These are the activations of a small neural network, seen along a few directions. Each row is one input.
In each table, some parts of the input vary, and every possible input appears once, in random order.
A made-up example of a description, with smaller parts first: line(6) and (point or line(9) or (values(3) and ring(8))).
Shared parts are said once, and a part with two or three values counts as separate values.

Other details of the inputs vary at random and push rows far along three fixed directions, the same in every table; ignore that.
These rows show it; all are for the same input, with only those details redrawn:
[-34  36 -18  67 -20 -22  10   1 -19  27  31]
[ 25 -40  51  43   3 -26  39   6 -33 -10 -16]
[  3 -16  40  63   8 -40  40   6 -40  10  -9]
[  8   0 -19 -11 -33  32 -30  11  13 -22  17]
[-11  22 -24 -10 -13  22 -43  24   4  -6   7]
[ 17 -24  43   8  26 -17   1  30 -31 -10 -37]
[  6 -10   9  36 -24  -4  14   0 -11  -7  14]

Rows:
r1: [  5   5  -5  -4  -2  16 -25  25  -2  -9  -2]
r2: [ 36 -57   6 -15 -70  46  38 -27  36 -39  26]
r3: [-17  24 -19 -31   9  18 -17  26  14   0 -20]
r4: [  5 -17  31 -23  35  -7  15  30 -12   4 -53]
r5: [ 10  -5  14 -36  78 -45 -15   8 -19  12 -38]
r6: [  0 -16 -21   8  19   4 -23  11  -6 -14   2]
r7: [-40  22 -52 -30  31  19 -27   7   6  -4  -5]
r8: [ 19 -12  14  11 -27  13  33 -34  26 -11   9]
r9: [-12  34   1  37  -9 -51  35 -30 -13  37  29]
r10: [  5   8   0 -26 -14  25 -11 -14  29 -12  -7]
r11: [  9  24 -11 -40   3  -4 -20  -3  10  19   7]
r12: [-39  39  -2  48 -15 -22  29 -28   3  39  19]
r13: [ -6   9   9 -26   1  19 -14  -4  20  10 -13]
r14: [ -7 -10  -1  19 -40   5  39 -15  11  -3  18]
r15: [ -2   3  -6 -20  -9  23 -40  28   0 -10  -1]
r16: [ -1   1  31  -5  44 -18 -24  47 -34   3 -48]
r17: [ 59 -94  50  -9  11  12  54 -54   6 -56 -17]
r18: [  3   4 -15  -8 -14  25 -29  21   4  -1   8]
r19: [  7 -36  20  -3  67 -13 -12  22 -43 -17 -37]
r20: [ -8  24 -13 -28  -4  26 -21  -5  28  10  -6]
r21: [ 12  -2 -38 -46   3  13 -20 -36  17 -16  33]
r22: [-22   1 -31 -13  29   3  -7   8  10  -5 -16]
r23: [ 47 -61  11   2 -71  46  13 -18  21 -41  39]
r24: [ 24   0  39 -27  45 -39   8   9 -19  14 -33]
r25: [ -8  25  -7  22 -30 -30  26 -34   2  29  45]
r26: [-18  18 -38 -26  19  21 -33 -15  33  -4  -2]
r27: [-43  36 -12  51  -8 -30  39  -4 -10  32   8]
r28: [-25  43 -12  31 -13 -40  21 -26  -8  55  41]
Question: What do these inputs look like to the network?
Answer: line(4) and (values(2) or ring(5))
Question: Changing only the line(4) part turns r2 into r28. The same change can be made to r22. Which row results?
Answer: r5
Question: A walk changes only the line(4) part. It starts at r25 and steps to r12. List the rest of the walk in order.
Answer: r14, r15
Question: Change only the values(2) part in r17. List by row number the other rows that result.
Answer: r26
